Each row below is a small network's average activation on inputs in which a field has the value named, seen along a few directions.
Values that are neighbours, or in one group, have similar rows; names and order tell nothing.
In the rows, 500 means zero.
Strong random noise was added to every row along 13 fixed directions; ignore it. To show where, here is one row again and again, with new noise each time:
[704 458 476 455 467 362 275 601 364 510 593 551 446 516 487 505 498 579
 626 522 507 449 409 561 692 470]
[605 536 500 488 586 454 521 506 665 282 367 817 527 475 524 391 597 548
 583 633 271 555 591 430 542 412]
[837 519 360 776 452 662 510 643 435 459 313 518 489 271 522 421 399 260
 619 539 479 431 560 686 808 897]
[383 516 415 571 452 586 412 555 507 612 489 365 462 231 403 448 455 624
 525 282 480 803 688 507 633 484]
[546 281 333 472 591 342 510 446 539 489 453 535 526 760 650 575 540 501
 400 303 645 519 685 250 221 648]
[584 602 536 372 656 573 400 507 531 718 568 469 444 511 526 451 631 407
 647 609 449 581 274 700 759 458]
[531 245 679 599 277 319 334 461 533 351 600 481 532 518 509 514 475 758
 536 495 503 380 573 322 416 558]
[466 523 440 609 547 521 622 546 491 580 389 523 557 618 542 622 408 311
 394 469 539 443 511 522 359 631]
[734 477 467 405 472 496 403 686 340 562 581 587 447 447 444 571 441 385
 622 623 490 602 236 518 831 580]
[686 474 468 366 548 281 310 575 572 566 506 667 492 548 356 573 479 492
 560 440 517 627 517 399 581 415]
[478 506 556 647 376 356 479 612 556 485 604 464 551 441 420 646 435 585
 619 625 523 506 331 590 525 437]
[631 628 492 749 394 457 539 602 513 375 355 557 472 508 408 631 249 241
 390 485 600 349 574 595 484 688]
[485 676 571 724 362 513 629 606 482 435 344 567 604 376 400 569 355 385
 426 564 466 387 587 576 441 463]
[395 478 915 534 506 603 407 227 715 660 567 443 336 679 418 600 568 424
 594 599 404 273 300 677 580 599]
[369 388 628 729 357 540 487 429 523 514 662 103 462 602 685 557 428 496
 424 490 721 351 387 608 388 780]


H, 12 values:
h1: [479 356 541 223 570 551 307 415 401 798 507 502 469 679 494 519 445 393
 293 246 510 613 596 262 453 590]
h11: [527 415 430 546 514 406 455 449 592 619 534 510 317 509 140 793 362 473
 694 387 663 532 374 568 602 627]
h4: [319 641 538 297 538 501 538 504 497 104 653 754 165 651 411 600 383 490
 428 626 374 631 303 564 614 287]
h7: [496 390 497 454 472 447 418 617 479 520 530 602 463 391 400 571 387 619
 544 502 377 518 396 554 583 545]
h8: [685 316 378 716 363 608 380 413 393 437 517 218 437 306 573 320 591 583
 657 408 632 402 575 572 702 765]
h2: [506 453 487 598 624 681 196 515 507 646 450 393 539 342 555 201 404 543
 483 435 300 565 606 679 682 683]
h12: [694 361 168 608 509  37 298 641 498 373 541 692 598 457 315 607 492 929
 859 457 549 391 562 597 423 275]
h9: [331 493 682 353 359 470 547 284 530 610 552 485 502 457 218 603 588 626
 509 354 486 500 583 269 480 244]
h3: [600 334 654 534 409 549 493 452 652 553 433 632 631 531 396 509 356 412
 461 543 339 329 464 389 412 764]
h10: [616 513 484 432 375 263 602 630 655 375 748 210 730 528 621 463 504 454
 410 661 817 641 260 316 363 506]
h5: [402 466 461 618 598 409  41 653 486 552 547 558 423 595 396 462  67 632
 467 421 341 304 434 780 548 652]
h6: [259 398 590 659 478 662 550 499 493 518 535 351 481 464 602 489 341 488
 381 547 371 357 518 691 409 675]
H is arranged as 4 separate groups.
Question: Which other values are in the same group as h9? Give them in the order they are listed.
Answer: h3, h10
Question: Which other values are in the same group as h1? Give them in the order they are listed.
Answer: h8, h2
Question: Which other values are in the same group as h7? Give them in the order they are listed.
Answer: h4, h6

E, 12 values:
e3: [516 353 145 545 680 449 590 559 599 608 479 497 551 526 609 571 606 576
 715 411 481 725 447 451 491 598]
e2: [578 445 356 497 514 488 603 626 410 503 460 636 544 557 452 655 386 345
 438 464 512 559 442 456 486 647]
e12: [556 645 501 445 501 684 669 548 266 435 400 535 455 430 531 437 510 380
 470 589 497 382 466 548 594 481]
e10: [494 433 630 492 480 559 454 423 444 511 467 546 537 623 537 453 446 443
 385 475 435 350 501 398 409 620]
e5: [469 642 512 550 540 589 657 477 569 665 408 434 641 424 463 471 601 380
 513 540 460 536 550 501 484 430]
e8: [359 564 499 462 460 530 629 522 432 393 515 532 543 422 570 520 597 600
 502 598 515 619 500 418 400 307]
e1: [510 513 367 472 559 522 553 533 485 524 428 559 488 548 476 556 489 377
 529 443 516 553 520 581 540 543]
e11: [379 628 432 648 556 608 656 473 576 421 447 459 370 397 499 575 561 480
 602 533 482 561 472 678 558 457]
e4: [444 326 566 545 490 638 610 409 538 424 509 506 501 435 605 384 552 658
 540 581 362 473 524 396 478 618]
e7: [504 377 437 565 447 532 507 437 521 526 560 304 479 429 617 452 543 574
 496 336 603 512 671 482 472 642]
e6: [429 431 446 377 581 400 400 427 617 494 589 508 384 609 446 555 482 549
 425 362 611 659 510 368 423 515]
e9: [442 433 493 681 502 516 521 531 680 619 491 356 655 409 565 449 549 495
 567 650 469 583 429 632 480 582]
A value of E combines one of 4 hidden first parts with one of 3 second parts; all combinations occur once.
Question: e11 and e9 share the first part; e11 and e3 share the second. Which value has the first part of e3 and the second part of e9?
Answer: e5
Question: e7 and e2 share the first part; e7 and e4 share the second. Which value has the first part of e4 and the second part of e2?
Answer: e6
